A small network was shown many inputs. Here are its activations along a few directions, one row for each input.
Each table varies a few parts of the input and shows all the possible inputs, shuffled.
A made-up example of a description, with smaller parts first: line(6) and (point or ring(9) or (values(3) and ring(5))).
Shared parts are said once, and a part with two or three values counts as separate values.
(in the rows, 128 means zero)

Other details of the inputs shift rows strongly along two fixed directions, in all tables alike. That doesn't count.
To show where, the next rows are all for the same input, with only those details redrawn:
[129 130 141  93 121 185 164 187 135 120 113 165 113]
[131 130 145  91 128 177 164 185 130 114 113 165 114]
[147 125 147 111 140 132 152 153 113 113 125 170 125]
[132 126 141  94 121 176 163 184 131 119 112 164 116]
[183 107  56 172  53 146  86  69 171 142  93 161 125]
[175 114 139 145 153  51 124  89  90 109 131 167 144]
[201 103 111 178 139  12  94  39  95 107 129 164 154]

Table:
x1: [ 75 187 159 103 125 187 160 189 140 126 116  88 138]
x2: [123 134 152  84 149 129 116 148 109 142 129 123 124]
x3: [145 122  45 189  43 140  80  52 166 160 132  81  98]
x4: [146 133 149 137 160 135 157 155 101 130 147  99  98]
x5: [134 105 104  98  80 217 118 140 175 155 113 131  90]
x6: [166 106 132 226 136  19 108  61 112  98 142 141 160]
x7: [139 105  53 163  76 131  42  53 178 159  99 114 134]
x8: [117 123 151  84 145 190 133 192 143 141 116 139 117]
x9: [150 102 135 120 154  27 100  60  78 120 157 116 137]
x10: [134 108  59 194  37 125  72  50 182 149 129  81 113]
x11: [132 109 138 107 129 139 165 150 113 108 139 164 123]
x12: [ 87 165 151 129 129 114 146 135 129 113 140  93 151]
x13: [128 128 208 131 226  50 179 144  43  97 203 116 119]
x14: [144 146  46 146  49 133  63  52 182 164  82 113 148]
x15: [ 64 165 144  97 107 181 180 170 151 115 145  89 118]
x16: [116 184 184  99 208  49 191 146  53 111 171  94 142]
x17: [185 123  57 216  57 163  61  68 169 169 107 101 117]
x18: [167 103  55 186  73 136  77  82 177 141  90 158 143]
x19: [127 122 155  77 141 185 138 172 135 135 127 138 104]
x20: [120 127 148  74 139 130 128 137 114 131 135 119 106]
x21: [130 131 232 145 228  42 148 167  51 100 167 115 155]
x22: [127 135  46 156  66 129  63  41 184 154  92 113 154]
x23: [113 115 151  92 156 178 129 185 141 135 120 137 125]
x24: [194 107 117 182 151  21  90  48  94 114 130 168 158]
x25: [ 86 115 193  88 233  36 149 144  59 105 175 130 148]
x26: [127 143 147 162 144  90  94 117 109 126 134  89 139]
x27: [106 101 134 131 154 123 161 153 120 104 135 171 142]
x28: [144 142  98 173  71 210 144 166 159 140  92 132 111]
x29: [161  78 114 183 173  13  69  29 108 124 145 141 162]
x30: [ 93 132 142  75 142 176 125 190 139 140 114 118 121]
x31: [101 108 146  93 151 190 134 184 147 132 119 136 124]
x32: [ 80 176 133  96 120 179 185 161 130 124 149  89 110]
x33: [ 73 123 141  84 152 169 132 171 139 138 125 123 114]
x34: [ 98 168 139  53 115 180 155 164 138 136 113 116 122]
x35: [137  77 141 154 190  28 102  66  89 113 157 142 159]
x36: [193 100 115 173 144  20 103  37  97 104 136 166 143]
x37: [129 130 141  93 121 185 164 187 135 120 113 165 113]
x38: [105 106 109 152  66 214 134 149 188 136 134  98  90]
x39: [163  87 143 129 162  50 111  70  85 118 162 134 139]
x40: [124 121 153  81 138 192 137 186 136 142 122 138 113]
x41: [117 131  45 159  67 123  71  36 184 159  99 117 148]
x42: [103 158 136  98 129 191 163 198 124 146 139  83  83]
x43: [ 93 155  85  94  77 197 113 145 185 158  89 113 137]
x44: [112 125 233 141 227  45 156 160  65  94 189 122 146]
x45: [108 139 146  61 128 180 133 175 133 139 122 118 101]
x46: [133 155 125 104 127  93 111  91 115 140 120 120 151]
x47: [113 133  96 102  90 195  90 146 171 164  97 117 110]
x48: [111 142 161 147 121 190 168 209 140 113 108 137 124]
x49: [ 67 135  74 102  71 199 129 130 188 156 108 117 130]
x50: [188 120  45 215  53 144 112  76 163 140  99 124 108]
x51: [140 129  41 135  33 137  84  32 175 156 111 109 134]
x52: [101 170 149 107 130 201 144 203 124 144 130  89 101]
x53: [126 126 164 174 166  18  97  84  92 111 165  95 146]
x54: [116 124 212 146 203  44 201 160  62  69 180 146 138]
x55: [ 92 162 140  48 116 182 166 162 139 132 121 116 115]
x56: [137 105 126 150 152  96 125 124 122 105 117 167 153]
x57: [129 128 139 155 128 140 186 152 109 104 143 137 108]
x58: [137 129 146 123 153 127 142 162 117 117 117 172 136]
x59: [141  96 138 169 183  31 126  86  91 104 137 176 160]
x60: [130 186 126 143 132 105 132 109 108 137 131  90 150]
Question: Changing only one part turns x12 into x44. The same change can be made to x60. Which row results?
Answer: x17
Question: Changing only one part turns x13 into x57. The same change can be made to x8. Which row results?
Answer: x58
Question: What do these inputs look like to the network?
Answer: line(4) and (ring(6) or line(9))
Question: Change only the line(4) part in x40. List by row number the other rows that result.
Answer: x2, x24, x46
Question: Change only the line(9) part in x46. List by row number the other rows that result.
Answer: x14, x22, x34, x41, x43, x49, x51, x55
Question: Change only the line(9) part in x30. List by row number the other rows that result.
Answer: x2, x7, x9, x20, x25, x33, x45, x47
Question: Change only the ring(6) part in x50. List by row number the other rows that result.
Answer: x6, x28, x48, x54, x57

Table:
x61: [134 113  93 184  98  98  84  67 137 147 139  65 109]
x62: [154 115 104 181  93  96  94  78 169 126 107 145 166]
x63: [125 125 130 125 100 240 126 220 157 137 123 134  83]
x64: [147 138  77 152  96  96 108  50 147 142 138  82 129]
x65: [ 95 108  57 178 150 165 138 151 158 151 101 159 162]
x66: [114 136 181 138 161 107 170 165  93  91 158 150 152]
x67: [153  88 103 202  91 111 118  63 149 120 130 132 127]
x68: [138  95 105 141 101 115  75  64 155 127 110 153 156]
x69: [101 159 166  74 173  89 130 132  93 120 139 102 159]
x70: [123 119 150 104 117 224 125 221 169 151  98 138  99]
x71: [189 123 124 142 150  69 138  93  99 117 151 142 125]
x72: [129 127 115 121 121  76 111  90 115 101 106 165 166]
x73: [166  94 110 120 120 130  66 111 143 145 101 143 123]
x74: [152 150 162 129 160 103 179 161  68 101 139 144 112]
x75: [113  87 156 110 160  77 100 127 111 106 135 151 154]
x76: [ 78 170 103  67  93 182 143 139 149 154 112 115 111]
x77: [181 122  90 164  80 166 135 123 142 138 116 126 112]
x78: [ 89 143 187 123 173 104 131 169  85 122 162  81 127]
x79: [113 174 108 132  90 136 110 125 157 147 102  96 143]
x80: [100  98 149 134 118 167 118 183 165 125 110 139 134]
x81: [111  97 137  95 139 128 137 112 127 124 155 170 132]
x82: [109 150  83 156  47 219  97 126 187 155 118  67 110]
x83: [103 140 170  99 181  96 159 126  90 117 166  89 117]
x84: [120  71 114 121 136  83 100  91 117 127 150 161 135]
x85: [128 124 117 148 239 113 161 175  77 138 119 154 152]
x86: [111 173 151 132 145  76 164 116  85 111 146  90 124]
x87: [107 154 173 135 155 102 174 174  97  82 142 156 144]
x88: [172 110 130 115 159  78 106  77 102 139 150 162 123]
x89: [181  84  85 162 109 115  88  89 136 144 134 133  94]
x90: [ 94 129 148 136 100 224 152 185 170 118 126 147 111]
x91: [118 162 136  99 150  47 114  92  92 120 118 105 165]
x92: [194 107 120 187 122  96 115  78 108 131 138 130 113]
x93: [151 136  49 106  51 198 113 118 167 155  93 158  98]
x94: [135 108  82 158 106  94  82  61 147 148 141  76 108]
x95: [105 170 176 123 164  98 151 147  83 112 159  87 148]
x96: [135 123 131  96 113 227 161 179 154 142 127 141  78]
x97: [147 147 128 105 135 140 172 160 108 115 125 147 101]
x98: [105 158 196 110 185  89 128 139 110 126 142  90 153]
x99: [ 94 141 168  67 180  98 144 125  95 136 158 109 130]
x100: [133 110  67 176  40 201 136 113 192 121 113 130 116]
x101: [148 162 177 109 172  99 153 179  96 112 113 153 141]
x102: [139 101  79 133  91 106 106  58 148 135 131 162 148]
x103: [109 129 111 119  96 160 176 151 145 106 117 147 112]
x104: [126 117 100 117 117  76 129  78 110 115 128 171 147]
x105: [175 119 175 145 177  71 111 119  97 124 121 145 148]
x106: [112 119 108 112 112 117  63  94 151 153 113  86 134]
x107: [104 130 173  72 171 118 154 165 114  98 134 158 158]
x108: [146 150 155 128 131 178 163 193 119 123 128 139 118]
x109: [149 144 186 104 170 128 157 185 102 122 117 143 146]
x110: [134  86 107 204  94 116  80  97 148 120 133 139 130]
x111: [ 80 146 112  64 101 199 150 146 149 158 118 100 116]
x112: [122 105 170 119 181  97 171 129 112  84 167 150 119]
x113: [124 110 134 116 106 235 156 215 148 141 125 129  68]
x114: [ 90 157 116 110  74 223 167 168 152 147 124  73 102]
x115: [131 159  81 141  91  99 123  67 145 135 126  90 115]
x116: [130 173  83 175  72 116  95  74 142 138 115  87 137]
x117: [185 120 122 188 107 137  97  97 134 136 120 135 118]
x118: [142 165 170 121 152 134 172 193  86 107 125 147 117]
x119: [104 107  79 104  92 140  83  96 153 167 124  92 117]
x120: [ 60 148  68 129 162 210 148 180 153 174 101  94 136]
x121: [111 153 176 121 164  88 160 168 118  95 125 160 153]
x122: [158 101  80 170  91  98 124  61 158 119 134 141 136]
x123: [181 131 133 115 154  68  98  92 100 120 124 152 157]
x124: [147 132 154  69 177 109 156 149  88 124 150 160 131]
x125: [181 112 122 134 136  93  72  67 123 138 110 150 140]
x126: [107  93 178 139 172 103 161 169  92  91 168 139 113]
x127: [104 170 159 109 143 121 132 151 128 139 131  91 154]
x128: [136 128 136 175 134  53 159  93  91  91 137 150 139]
x129: [164 147 137 109 158  65 115 105  89 114 109 163 146]
x130: [142 101 120 182 100 114  84  80 166 130 108 148 154]
x131: [ 79 149 139 106  96 229 166 177 156 148 127  74  86]
x132: [ 79 153 137  69 110 199 114 153 162 156 107  97 126]
x133: [132 122 109 169 109  91  52  78 158 157 116  81 140]
x134: [ 89  86 123 109 106 212 159 190 174 123 133 138  83]
x135: [131  97 164  68 178 126 141 168  90 135 146 155 111]
Question: What do these inputs look like to the network?
Answer: values(3) and (point or (line(4) and ring(6)))
Question: Changing only the values(3) part turns x63 into x78. The same change can be made to x101. Which row results?
Answer: x79
Question: Changing only the values(3) part turns x107 into x123. The same change can be made to x67. Which row results?
Answer: x92
Question: Change only the ring(6) part in x82. List by row number the other rows that result.
Answer: x83, x98, x99, x131, x132
Question: A walk changes only the line(4) part. It starts at x128 and steps to x100. List the rest of the walk in order.
Answer: x67, x126
Question: Change only the line(4) part in x61. List by row number the other rows that result.
Answer: x86, x114, x131

Table:
x136: [158  89  51 192  43 183  80  89 198 151  94 141 115]
x137: [146 130 104 148 127  59  93  57 116 130 128 122 151]
x138: [ 92 158 161  82 155 143 168 174 112 118 134 123 130]
x139: [109 132  97 135  69 217 122 150 177 150 110 101 102]
x140: [120 123 166  80 166 142 156 180 107 115 134 160 126]
x141: [113 108 165  98 163 151 152 187 118 118 135 157 122]
x142: [169 112 113 189 120  82 114  82 123 117 127 147 138]
x143: [176 124 108 173 120  72 115  74 114 117 124 149 142]
x144: [154 127 115 177 128  57 103  61 113 124 140 109 142]
x145: [145 115 109 140 135  65  80  60 120 138 130 119 149]
x146: [ 91 144 165  70 161 141 152 174 114 123 135 125 129]
x147: [133 129  88 110  67 214 134 150 174 144  95 149 106]
x148: [ 98 161 171  93 166 120 172 173  99 113 142 119 132]
x149: [109 125  92 130  70 225 115 153 183 158 109 101  97]
x150: [ 97 156 165  99 155 145 174 177 110 116 142 114 124]
x151: [137 116 178 134 205  31 118 106  70 113 166 112 142]
Question: What do these inputs look like to the network?
Answer: ring(6) or line(10)
Question: A walk changes only the ring(6) part. It starts at x141 and steps to x136. List the rest of the walk in order.
Answer: x142, x143, x147, x140
